Each row below holds a small network's activations on one input, seen along a few directions.
In each table, some parts of the input vary, and every possible input appears once, in random order.
Descriptions start from the smaller parts, as in this example, which fits no table here: one of 5 places around a ring, together with either a single point or one of 11 places along a line or (one of 3 separate values, together with one of 4 places along a line).
Shared parts are said once, and a part with two or three values counts as separate values.

Other details of the inputs shift rows strongly along three fixed directions, in all tables alike. That doesn't count.

A family of inputs:
row 1: [ -5 -34  17 -56 -27   2  26  43  22  57  18  79]
row 2: [-21 -43 -37  64  35 -20 -24  -5 -45 -55 -62  13]
row 3: [ 19   2 -36  -1  13  15 -29 -36 -31  42  26 -10]
row 4: [-13  94   8 -14 -49  21  10 -63   7  10  17 -74]
row 5: [ 12 -51 -47  56  32 -43 -22 -44 -23 -69 -61 -12]
row 6: [-44 -26  66  -3  -8 -10  10  94  29 -33 -38  51]
row 7: [ 33  22 -12  -2  61   9 -22 -52 -34  24  39 -29]
row 8: [ 11  74  53 -41 -38  -7  12 -30  15  13  12 -88]
row 9: [-115   13   63   28  -60  -25   51   77   29  -57  -86   38]
row 10: [  6 -73 -61   0  42   1 -21   6  -9   1  24  62]
row 11: [ -3 -18  -4  55  76 -60  -5 -38 -11 -69 -59   5]
row 12: [  5  62  24  -1 -65  33  -3 -37  14   5  -2 -87]
row 13: [ 40  -6 -34   0   2  28 -33 -41  -1  17  23 -15]
row 14: [-45 -28  26  -4 -40  -5  47 109  28   3 -35  72]
row 15: [ -7  81  25   7 -58  21  -6 -45  22  16  -9 -78]
row 16: [103 -24 -58 -32  83  26 -68 -69 -11  52  99   2]
row 17: [-79  18  43  48 -53 -34  50  82  27 -52 -97  22]
row 18: [ 11  72  46 -30 -33 -14   4 -37  11   1   3 -99]
row 19: [-13 -14 -43  78  50 -28 -29 -44 -54 -69 -66   7]
row 20: [  4  94  26  -8 -57  32   0 -54  16  17   2 -68]
row 21: [ 87 -42 -79 -45  44   9 -41 -71 -15  75  79  23]
row 22: [  2 -31  44 -60   9  -4  31  55  26  46  30  68]
row 23: [-15  81  54 -21 -32  10   0  -6 -13  10   6 -92]
row 24: [-78  20  48  40 -58 -27  56  82  27 -53 -96  18]
row 25: [  8  94  51  -5 -10  21   5 -51  23  15  16 -80]
row 26: [  3 -19  -8  76  75 -34 -34 -30  -8 -79 -51   1]
row 27: [ -3 -18  16 -54  13  10   3  43  16  27  56  33]
row 28: [  7 -81 -57 -11  38   7 -17  16  -7   7  29  73]
row 29: [ 32  20 -25 -22  45   5 -28 -50  -5  10  58 -38]
row 30: [ 12 -61   9 -53 -38  10  19  41  14  41  27  43]
row 31: [ -2 -18  47 -38  17  25  17  53  32  37  29  66]
row 32: [ 22  -8 -35  71  69 -53 -28 -20 -21 -85 -41 -25]
row 33: [ 32 -41 -20   0  65 -15   2  34   2   6  28  63]
row 34: [ 58  41 -27   4  57  -3  -7 -57  -6  18  47 -38]
row 35: [  9 100  38  -2 -12   2  29 -26  17   6   9 -81]
row 36: [  9 -62 -28  -2  83 -12 -14  12  -5 -12  33  68]
row 37: [-15 -32  46 -61   3  19  14  92  -4  50  42  66]
row 38: [-24 -16 -15  58  83 -39  -8 -27 -10 -73 -34   9]
row 39: [ 71 -61 -72 -34  33  38 -44 -31 -48  62  89  18]
row 40: [ 16 -31 -15 -34 -20  20  22  62  16  46  29  57]
row 41: [-19 -54   3 -53 -33  28  24  67  16  30  43  61]
row 42: [ 13 -39   0 -44 -39  25  32  80  17  41  37  56]
row 43: [ -15   58   16   -8  -74   21    8  -41    8    0   22 -105]
row 44: [-82 -38  33 -10 -36  -2  42  94  28 -15 -39  78]
row 45: [ -1 -49   8 -56 -26   6  23  51  20  53  15  67]
row 46: [ -1 -43 -39  56  29 -46 -16 -33 -19 -71 -74   1]
row 47: [ 24  13 -53 -11  12  14 -28 -63  -6  29  48 -29]
row 48: [-16 -27  43 -53  11  19  15  80  -2  52  36  64]
row 49: [-20 -17  35 -59  19  20  31  59  26  40  51  68]
row 50: [  9  96  12 -11 -57  17  26 -29  13  23   8 -61]
row 51: [ 66   7 -24 -24  49 -13 -30 -71 -10  20  45 -39]
row 52: [-28 -21   5  62  76 -33  -7   3 -34 -56 -51  23]
row 53: [  5 -49 -41  50  27 -40 -18 -32 -17 -63 -65  -2]
row 54: [  0  66  25 -10 -63  34   0 -30  23  26   5 -72]
row 55: [ -4  62  28  -4 -66  34   1 -24  21   5 -14 -77]
row 56: [-19 -18 -36  73  38 -30 -30 -34 -47 -50 -55   4]
row 57: [-55 -22  47   8 -38   1  23  74  32  -9 -47  76]
row 58: [  7 -24  46 -54  -3  25   2  69  30  38  42  54]
row 59: [  8  99  44 -17 -35   4  25  -8  21  12  14 -89]
row 60: [-16  94  56  -3 -21  12  10 -30 -13  13   4 -94]
row 61: [ 40 -74 -65  -1  37   0 -12  32  -7  11  20  71]
row 62: [ -91    9   73   28  -57  -44   57   60   26  -50 -105   42]
row 63: [-52 -11  47  12 -34   1  23  62  28 -10 -43  75]
row 64: [ 89 -57 -77 -27  22  23 -25 -19 -14  56  94  18]
row 65: [-21 -39 -48  67  30 -28 -21 -29 -21 -85 -51 -13]
row 66: [  1  47  34   0 -80  31   0 -23  17   5   4 -84]
row 67: [-15  69  39  -6 -69  30   7 -20  27  16 -14 -63]
row 68: [  2 -19 -40  67  39 -53 -18 -61 -25 -76 -75   6]
row 69: [-13  44  27  -3 -69  25   6 -15 -20  19   8 -84]
row 70: [-83  18  55  44 -51 -32  60  88  26 -49 -90  49]
row 71: [ 59  -8 -42   4  -1  30 -41 -62 -11   6  38 -45]
row 72: [-23  79  28 -10 -64  27   9 -23 -12  31  -4 -87]
row 73: [-11 -24 -51  83  50 -30 -38 -48 -53 -68 -66 -15]
row 74: [ -9 -38 -13 -48 -19  29  10  39  14  37  41  44]
row 75: [-20 -13 -55  81  52 -42 -28 -63 -27 -83 -47   2]
row 76: [ -3  91  19   1 -64   6  26 -20  16  19  -2 -65]
row 77: [ -7 -49   8 -50 -26  38  14  66 -13  62  38  60]
row 78: [ -2 -33 -39  59  31 -49 -19 -46 -18 -64 -72  -4]
row 79: [  4 -26  43 -63  17   2  35  46  26  50  30  68]
row 80: [-14 -40 -44  71  38 -23 -33 -19 -49 -64 -63  -5]
row 81: [  2 -52 -31  51  12 -41 -11 -25 -21 -74 -63  -9]
row 82: [ 13  69  10 -11 -69  21  26 -13  13  20  11 -83]
row 83: [ 80 -36 -67 -55  76  16 -56 -46 -18  46 117   4]
row 84: [-16 -21  16 -42 -16  27  16  49 -10  70  38  82]
row 85: [105 -29 -71 -37  75   8 -45 -28 -16  46 100   6]
Description of these inputs: one of 5 separate values, together with either one of 6 places along a line or one of 11 places along a line.
The inputs of row 5 and row 77 match in every part but the choice among 5 separate values. If row 81 is changed in the same way as row 5 into row 77, which row does it become? -> row 39
The inputs of row 22 and row 33 match in every part but the choice among 5 separate values. If row 51 is changed in the same way as row 22 into row 33, which row does it become? -> row 59
Which other rows does row 46 become when the choice among 5 separate values takes its other values? List them by row number. -> row 2, row 13, row 28, row 40
Which other rows does row 10 become when the place on the line of 11 takes its other values? List them by row number. -> row 4, row 9, row 28, row 41, row 43, row 44, row 47, row 65, row 74, row 75
Which other rows does row 61 become when the place on the line of 11 takes its other values? List them by row number. -> row 14, row 17, row 24, row 40, row 42, row 50, row 64, row 70, row 76, row 82

A family of inputs:
row 86: [ 75  44  -6  -6  15  11 -26 -75 -20  18  30 -87]
row 87: [-40  -6  14 -39 -20  -2  13  30 -25  13  19   6]
row 88: [-32 -47 -29  55 -38  -5 -10  25  20 -77 -63   9]
row 89: [-11  67  39 -25 -31  27   9 -55  11  36   1 -50]
row 90: [-10 -10  -9  42  43 -28 -22   9  28 -77 -33   0]
row 91: [ 15 -54 -38  70  84 -55 -36 -59  -8 -66 -45  49]
row 92: [ 25 -79 -76  -9  -7 -19  -6 -13 -12  -7   6  22]
row 93: [ 10 -14 -50  34  60 -35 -20 -65 -39 -49 -18 -52]
row 94: [-21  56  15 -32 -37  10  12 -36 -16  39  33 -93]
row 95: [ 17  -5  12 -14 -86  13  12  17  12  19 -25 -23]
row 96: [-34 -53 -42  61 -33 -21  25  61   2 -46 -77  72]
row 97: [  6 -17  19 -65  12   5   6  24  44  52  28  81]
row 98: [ 53  -1  21 -11   9  -9  -4  -5   5  19  24 -15]
row 99: [ 13   1  -4 -40   9   3  25  71  31  50  35  78]
row 100: [  5 -22  40 -25  -5  15  13  52  -2  29  -6  21]
row 101: [ -1  26  48 -36 -34  26  20  37  51  23  51  -8]
row 102: [ 60  52 -24 -15   5  12   7 -32   5  59  74 -17]
row 103: [ 31 -65 -25 -11  53  22 -16  23  10  -3  52  62]
row 104: [ 57  -8 -29  39  67 -43 -42 -44 -12 -46 -33 -30]
row 105: [ 25  62 -24  10   7  22   3 -39 -19  27  21 -48]
row 106: [-21  32  68 -21 -51  24  16  35  -3  39 -12 -41]
row 107: [-19 -35   1 -26 -70  15  16  14  30  28 -20  56]
row 108: [-36   4   8   5 -10  18  24  59  -9  36  -1  44]
row 109: [-23  59  46 -58 -42 -21  42  22  37  12   7 -44]
row 110: [-72  59  31  36 -43   0  25  46 -19 -22 -52  -7]
row 111: [ 50 -55 -42 -40  55 -21  -2 -13  -5  27  71  35]
row 112: [-18  11  10 -17  -5  18 -19 -32 -18  25  10  17]
row 113: [-36  55  50  24 -22 -11  20 -43  14 -42 -58 -36]
row 114: [-48 -44  49  23 -10 -16   0  84 -28 -34 -61  56]
row 115: [ 37 -15 -54   9  48  34 -61 -57 -21  15  65 -35]
row 116: [  5 -60  -8 -44  31 -12  28  39  -4  10  31  64]
row 117: [-37 -16  10  44  21   2  -5  21   7 -64 -38  -4]
row 118: [-33  69  22  53 -20 -14  38   6   0 -45 -56 -38]
row 119: [ 32 -39 -46 -23  40  43 -54 -11 -26  28  83  28]
row 120: [-25  48   4  50   6  -7 -27 -95 -22 -27 -43 -72]
What do these inputs look like to the network? -> one of 5 separate values, together with either a single point or one of 6 places along a line
The inputs of row 91 and row 102 match in every part but the choice among 5 separate values. If row 120 is changed in the same way as row 91 into row 102, which row does it become? -> row 108
Which other rows does row 109 become when the choice among 5 separate values takes its other values? List them by row number. -> row 90, row 97, row 99, row 104
Which other rows does row 114 become when the place on the line of 6 takes its other values? List them by row number. -> row 86, row 98, row 100, row 104, row 106
List by row number the other rows that have the choice among 5 separate values in common with row 93. -> row 87, row 92, row 94, row 109, row 111, row 116
